A small network was shown many inputs. Here are its activations along a few directions, one row for each input.
In each table, some parts of the input vary, and every possible input appears once, in random order.
A made-up example of a description, with smaller parts first: one of 2 separate values, together with either a single point or one of 9 places along a line or (one of 5 places around a ring, together with one of 6 places along a line).
Shared parts are said once, and a part with two or three values counts as separate values.

Other details of the inputs shift rows strongly along three fixed directions, in all tables alike. That doesn't count.

Table:
row 1: [ 29  20 -12  19  41  41 -53  41 -56  -5  -6  -5 -57]
row 2: [-27  59  46 -20 -11   6  34  -4 -30  17  -2  -2  34]
row 3: [ 17 -19 -48  33  -6 -14  11  24   7 -21   7  22   0]
row 4: [ 11 -26 -48   2   2 -22   0   3  23  -6  10  27 -31]
row 5: [-44   1  28  15  19  39 -45  29  -4   3 -18 -21 -11]
row 6: [ 12  11 -44   9  32  34 -36 -10 -13   4  -3   9 -55]
row 7: [ 15  12 -25 -14 -10   2  43 -23  -6  22 -20  27  19]
row 8: [-44   2  28 -18  -9 -20  13 -23  16  15  -5 -11  50]
row 9: [ 13 -22 -57   1   3 -27  -2  21  12 -20   1   8  -5]
row 10: [-34   0  33  -1 -22 -11  27 -11  25  22 -18 -12  50]
row 11: [-20   5  14  26  18  38 -63  12   5   1  14 -43   1]
row 12: [ 24 -15 -17   2   0 -17  14   8  10 -46  16  25 -39]
row 13: [ -5  15  61 -14 -32 -23   3 -19   5   4  -3 -13  28]
row 14: [ 14 -33 -49   9  -1 -12   2  11  20 -15  -5  28 -14]
row 15: [-13 -48  18  14 -15 -34 -24  11  39   3   5 -26   5]
row 16: [-21   2  23  37  26  71 -73   5   2  12   6 -30 -17]
row 17: [ 25  22 -34   7  38  53 -33  38 -51  12 -16 -19 -47]
row 18: [ 24 -29 -34   0  -8 -35  -3  18  -2 -17  -3  14 -27]
row 19: [-34  26  58  21   7  47 -37  36   1  22  21 -29 -42]
row 20: [-20  20  58 -14 -34   0  11 -15  19  -1  -4   4  30]
row 21: [ 42  22 -29 -34  25  10  33 -70 -51  12 -33  24  12]
row 22: [ -1  -3  41  -4 -22 -19  -5 -45  13  21   4 -19  48]
row 23: [ 26 -40 -39  11  19 -14   9  -3  18 -19  24  22 -16]
row 24: [-46 -29  10  17 -15 -25 -22   5  43 -23   9 -24   7]
row 25: [-22  18  55 -23 -24 -15  17 -10  21  16  14   9  18]
row 26: [-40 -27  14  34 -19 -22  -6  25  38  -8  33 -23  17]
row 27: [  7  22 -18  18  27  31 -26  44 -34 -23 -14  18 -30]
row 28: [ 43  39  -6 -26  -3  -4  45 -55 -50  45 -12  17  47]
row 29: [ 18   3 -24   3 -18 -23   2  12  14 -35  20  33 -44]
row 30: [  0 -42  11  18 -11 -23 -25  22  45  -2  20 -28  26]
row 31: [-37  18  24  11  23  56 -70  26 -12   2  -5 -49 -29]
row 32: [  2 -36  12  21 -17 -20 -31   9  48 -11  19 -31  22]
row 33: [ 13 -30 -33  -4   4 -17  12  -5  17 -36   6  20 -43]
row 34: [-10   2  68  -9 -22 -16  36  -6   2  11   6 -13  24]
row 35: [-12   9  51  34  11  35 -51  50 -20  14   9 -46 -39]
row 36: [-39 -25  27  10 -31 -21   1  23  52   8  25 -13 -27]
row 37: [ 30 -30 -43  17  -8 -33   7  15   2  -4   0   2 -23]
row 38: [-49   3  29  31  34  45 -63  20  -4  11  16 -40   2]
row 39: [-39   2  30   2  16  37 -45  14   8  22   6 -18 -38]
row 40: [ -1  15  36 -22  12  21  18 -70   0  25   3  -2  40]
row 41: [-27 -50  23  17  -4 -15  10  10  57   3  21 -26 -11]
row 42: [ 25  16 -10 -23 -16 -22  38 -18 -31  20 -17  13   7]
row 43: [ 15  24 -33 -23  -5 -12  40 -14 -15  17 -13   6  29]
row 44: [ 12   3  -9 -38  11  -7  43 -33 -11   6  -9  30   2]
row 45: [ 26  52  17 -20  52  60  -8 -15 -86  21 -23   7 -17]
row 46: [ -8 -52  27  27 -10 -18 -22 -12  38 -17  23 -24   6]
row 47: [-17   8  37 -11 -21  -7   3 -51  33  25  18  -2  34]
row 48: [ 20  44  -9 -29 -17 -15  24 -10 -22 -19  -5  19  20]
row 49: [ 12 -29 -32   2   4 -16  32  15  11 -18  12  17 -44]
row 50: [-11  27  37  -7  29  60 -49 -19 -17  38 -25 -51  19]
row 51: [ 39  -5 -27   9 -15 -26  16  49   0 -24  10   7 -16]
row 52: [ 15  -7 -20  12  31  28  -9  19 -41  -1  -6  -7 -56]
row 53: [-33  12  45 -29 -30 -11   9 -39  30  18   2  -1  13]
row 54: [  3   6 -30   8 -13 -30   3  24  -3 -56  11  25 -23]
row 55: [ 14   1 -25  22 -17 -20  22  48  -3 -37   1  28 -18]
row 56: [ 22  33  -7 -19  67  66 -14 -39 -75  40 -35  -3  -9]
row 57: [-21 -32   9  18 -13 -22 -24  23  44  -8  27 -25  27]
row 58: [  3  29 -40   1  50  56 -49  36 -52   0 -15 -10 -47]
row 59: [-11 -53  29  33 -12 -19  -2  10  35   0  30 -30   5]
row 60: [ 16 -26 -47  24   4 -18  -3  16   9 -27   3  28   5]
row 61: [-33   4  45 -13 -35  -2  31  -8  24  25  -9  -4  28]
row 62: [ 28   6 -14 -14  10   0  53 -39 -10  19  12  22  19]
row 63: [-24 -52  34   4 -10 -26  -7  11  31 -11   8 -18  -8]
row 64: [  7   9 -26 -17   5 -10  27 -23 -12   4 -31  29  34]
row 65: [-10   4  68 -17 -20 -14  16 -27   4  -4  -1 -11  24]
row 66: [-44 -27  26  22 -29 -19   2  39  40 -12  -1 -16   3]
row 67: [-17   5  40  14 -25  11   6  32  16   1   9  -4  -3]
row 68: [-17   7  64 -14 -16  -8  44  -6  19  12  14  -6  18]
row 69: [ 19  36 -10 -30  -9 -19  29   4 -23  -9  -4  23  24]
row 70: [  2  -3  31  -3 -20 -11  16  -9  22  30   9 -28  57]
row 71: [ -9  32 -20 -32  -9 -17  28 -32 -24 -14 -16  25  15]
row 72: [-41 -11  33  12 -18 -29  -9  41  28 -30  21  -8   4]
row 73: [-39  10  45 -16 -27  -9   8 -23  19  -1 -23  -5  40]
row 74: [ 28  37   0  -9  40  46 -24 -35 -66  45 -15  -4  15]
row 75: [-13  -4  37 -28 -19 -18   8  -6  19  19 -11 -19  42]
row 76: [ 29  -1 -39  16  29  21 -42  -2 -31  -1 -16  -8 -41]
row 77: [-25 -32  16  34 -18 -14 -27   6  46 -23  11 -12  23]
row 78: [ -4 -15 -55  16  -1 -27  16  22   3 -21   5  11 -16]
row 79: [ 25 -42 -38  15   5 -24  21   7   3 -12   3   4 -27]
row 80: [ 12  36 -15 -39   6  21  30 -33 -38  23 -33  40  16]
row 81: [ 19  25  -2 -22 -12  -4  33  -5 -16  -3 -11  42  14]
row 82: [ 19 -36 -29   1  -3 -25   5  -3   1 -37  -2  13 -36]
row 83: [ -7 -20  45  -9  -3 -12  13 -40  10  21   7 -12  48]
row 84: [ 21  16 -21 -21   2  -8  24 -42  -5  23  11  36  19]
row 85: [  4  20 -39   7  21  29 -17  41 -34  -3  -4 -11 -40]
row 86: [ 19 -37 -42   4  13 -15   8 -15  24 -28   6  15 -32]
row 87: [-53  56  47 -12  22  59 -13  -5 -47  40 -17 -32   9]
row 88: [ 12 -18 -49  10  -6 -20  15   9  22   1  15  20 -38]
row 89: [  9 -22 -50  17  -3 -19  -5   5  16 -36 -16  21 -10]
row 90: [ -3  27  41 -32 -15  -2   4 -47 -21  27 -25 -11  27]
row 91: [-36  21  52  24   8  44 -53  31  -4 -14  -8 -26 -12]
row 92: [ 33 -32 -51   2   5 -26  -4  20  15 -14  -5   4  -3]
row 93: [ 17 -43 -41   1  20 -17  13  -1  21 -17   7  19 -26]
row 94: [ 22  22 -21 -13  -8  -6  40 -36  -7  30  16  31  14]
row 95: [-11  25 -21 -33  -1 -19  33 -17 -27  -4 -14  29  19]
row 96: [ 37 -11 -28   1  -6 -29   1  42   4 -30   6  14 -11]
row 97: [ 15 -15 -56   4  -4 -24  -7   8  15 -31   0   4 -11]
row 98: [-15 -10  18  29  27  47 -56  42   3  27  -2 -63 -19]
row 99: [ 15 -27 -49  13  -8 -11  -3  -2  24 -25  -7  24 -19]
row 100: [-27  19  39  20   0  27 -30  57  -2   0  16 -41 -15]
row 101: [  5  20 -33  12  33  68 -48  13 -38  -7 -21   8 -60]
row 102: [ 29  18 -18 -35 -11 -13  19 -24 -15  -1 -22   9  20]
row 103: [  7 -13 -51  20  -2 -24  -7  -1   6 -39  18  19  -5]
row 104: [ 39  31  -5 -27 -14 -16  21 -10 -18 -12 -11  14  21]
row 105: [ 24  25 -30 -13  -7  -8  37 -16 -18  15   6  11  39]
row 106: [ 24  50 -18  -4  27  68   6 -30 -58  43 -14  19  12]
row 107: [ 23   8 -21 -13   0   3  25 -33  -9  14  -5  36  34]
row 108: [-17   3  62 -24  -6 -10  29 -14  18   6   9   1  23]
Description of these inputs: one of 3 separate values, together with one of 4 places along a line, together with one of 9 places around a ring.
Q: The inputs of row 103 and row 26 match in every part but the choice among 3 separate values. If row 29 is changed in the same way as row 103 into row 26, which row does it become?
A: row 19
Q: The inputs of row 73 and row 5 match in every part but the choice among 3 separate values. If row 12 is changed in the same way as row 73 into row 5, which row does it become?
A: row 108
Q: The inputs of row 91 and row 27 match in every part but the choice among 3 separate values. If row 46 is changed in the same way as row 91 into row 27, which row does it become?
A: row 83
Q: Change only the place on the ring of 9 in row 62. List by row number the other rows that result.
A: row 3, row 26, row 28, row 59, row 70, row 94, row 105, row 106
Q: Change only the place on the line of 4 in row 6. List by row number the other rows that result.
A: row 29, row 47, row 53
Q: Change only the choice among 3 separate values in row 52. List by row number the other rows that result.
A: row 63, row 82
Q: Start at row 85 and move only the place on the ring of 9, one step at a time. The first step leads to row 17. Which rows follow, in order?
A: row 42, row 52, row 49, row 36, row 61, row 66, row 87

Table:
row 109: [  9  35   9 -28  19  29  13 -43 -38  33 -19   6  19]
row 110: [-25 -11  42   5  -3   9 -19  -4  19  18   1 -30  16]
row 111: [-11 -11 -13  31  19  22 -40  54   0 -15  12 -13 -51]
row 112: [  9 -35 -16  -3 -48 -78  38  12  44 -45  17  30   4]
row 113: [ 24   3 -32  -5  15   7  10 -12 -21   2  -7  17 -16]
row 114: [ -4  19  20 -22  -7  -3  18 -32  -2  18  -9   0  41]
row 115: [ -6  19  20 -20  -9  -3  19 -31  -2  19  -7   0  42]
row 116: [-23  25  40   5  21  46 -30  18 -21  20   0 -27 -13]
row 117: [ 12 -20 -20   3 -14 -30  15  -3  14 -10   5  11  10]
row 118: [ -4  12  25 -22  -7  -4  26 -37   0  23  -8   1  32]
row 119: [-15   6  29 -28 -40 -45  43 -26  23  -1  -2  15  44]
row 120: [ -4 -14  -3  34  16  22 -47  49  -2 -31  10 -12 -54]
row 121: [ -6  10  24 -19  -9  -5  27 -37  -1  24  -5   2  35]
row 122: [ 18  13 -41   0   5   2  10  14 -23 -11 -10  19 -16]
row 123: [ 28  13 -29  -1   9   3  14  16 -26 -13  -2  23 -20]
row 124: [-28 -52   3  32 -31 -38 -17  46  61 -42  21  -7 -21]
row 125: [ 26   7 -37   0  14   4   3  -5 -23  -4  -5  16  -3]
row 126: [-13  14  27  -2  19  37 -30  -9 -12  23 -10 -25   4]
row 127: [  8 -17 -17  -5 -11 -26  17  -7  18 -12   5  13   2]
row 128: [-37 -32  56  17 -40 -26 -13  18  65   1  26 -31  14]
row 129: [ 14 -18 -18   0 -11 -29  15  -4  15 -11   2  10   7]
row 130: [ 10 -19 -15  -6 -11 -26  18  -9  18 -10   3  13   0]
row 131: [-28  27  33   5  17  43 -35  16 -21  20  -7 -32 -10]
row 132: [ 25  14 -36  -3   4  -4   8  16 -27 -16  -3  17 -23]
row 133: [ 25   2 -34  -2  16   4   8 -10 -20  -1  -5  18 -14]
row 134: [ 24   9 -35  -7  14   6   1  -8 -21  -4  -8  15  -6]
row 135: [ -3 -19 -14  27  19  18 -32  24   2  -9  11 -12 -34]
row 136: [-17 -36   2  26  -6 -11 -20  24  36 -16  20 -15 -16]
row 137: [-28  25  31   7  21  50 -27  15 -17  23  -7 -22  -7]
row 138: [ 27   4 -35  -6  14   5   1  -9 -22  -1  -9  15  -7]
row 139: [ 28   5 -35  -2  15   3   2  -8 -22  -1  -8  16  -6]
row 140: [ -4  18  20 -18  -8  -3  18 -32  -3  20  -7   0  44]
row 141: [-30  -4  40   2  -2  10 -13  -6  20  13   5 -25  13]
row 142: [-31  -5  40   4  -4  10 -12  -5  20  13   7 -25  14]
row 143: [ 29  13 -33   0   5  -1  11  17 -29 -17  -5  17 -21]
Q: Describe the family of inputs behind these rows.
A: either a single point or (one of 3 separate values, together with one of 4 places along a line) or (one of 2 separate values, together with one of 11 places around a ring)
Q: Change only the choice among 3 separate values in row 124. List by row number the other rows that result.
A: row 122, row 137

Table:
row 144: [ 22  16  11 -45   4   2  54 -97 -12  69 -14   6  66]
row 145: [ 56  12 -59   1  64  56 -39 -25 -63  31 -23  -8 -27]
row 146: [-52 -18  88  11 -22   0 -20 -17  56  14  25 -37  32]
row 147: [ 17  17 -32  -7  22  22   3 -10 -27  -8  -1  32 -50]
row 148: [ 28  -9 -68  -3 -34 -63  34  18  11 -36  -4  35  23]
row 149: [ -8  14 -28  23  18  32 -31  34 -15   1  -1  -6 -18]
row 150: [  1  44  21 -40 -27 -14  59 -27 -13  24  -9  24  35]
row 151: [ 23 -32 -65  -4 -17 -51  46 -10  23 -26   1  46   2]
row 152: [-25 -58  18  49 -43 -46 -21  67  77 -35  45 -23  -8]
row 153: [ -4  -2 -22  17  33  37 -44  16 -20  -5 -15 -13 -26]
row 154: [  1   1  -1   8  27  33 -30  21 -24  -8  -9  -7 -52]
row 155: [-25  20  38 -23 -11  -4  15 -23  -3  26 -20 -19  60]
row 156: [ -1   8  -4   6  23  29 -38  12 -19 -15  -3  -2 -50]
row 157: [ 10  65  38 -29  39  66  -9 -48 -71  45 -32 -10  29]
row 158: [ 33 -18 -42 -15 -26 -62  53  13   4 -36   1  37 -14]
row 159: [ 26 -26 -41 -14 -23 -52  59  -5  18 -29   7  51 -26]
row 160: [-38 -19  33  42  -1  19 -67  78  24 -18  16 -49 -49]
row 161: [ 12   7  -9  19  29  35 -50   8 -22 -14   2  -8 -30]
row 162: [-48 -18  87  13 -20  -3  -8   9  44  22  23 -46  33]
row 163: [ -5  27   7 -37 -15 -17  58 -44 -10  29 -15  18  60]
row 164: [-31  17  32 -21  -5  10  10 -50  12  26  -7  -2  44]
row 165: [  0 -33 -36   8 -18 -41  -6   3  35 -39   4  13   2]
row 166: [ 39  31 -39   7  12  13 -11  24 -44 -12  -6  12  -8]
row 167: [  8  -1  -7  23  34  43 -31  13 -19   2   6  -5 -38]
row 168: [  2 -30 -12   3 -21 -39  32  27  26 -24  18  17 -31]
row 169: [-43 -13  91   9 -21  -5 -19  12  33  16  12 -56  44]
Q: Describe the family of inputs behind these rows.
A: one of 2 separate values, together with either a single point or (one of 3 separate values, together with one of 4 places along a line)
Q: The inputs of row 146 and row 161 match in every part but the choice among 2 separate values. If row 164 is changed in the same way as row 146 into row 161, which row does it become?
A: row 165
Q: Change only the choice among 2 separate values in row 150. List by row number the other rows that result.
A: row 160
Q: Change only the choice among 3 separate values in row 162. List by row number the other rows that result.
A: row 163, row 168
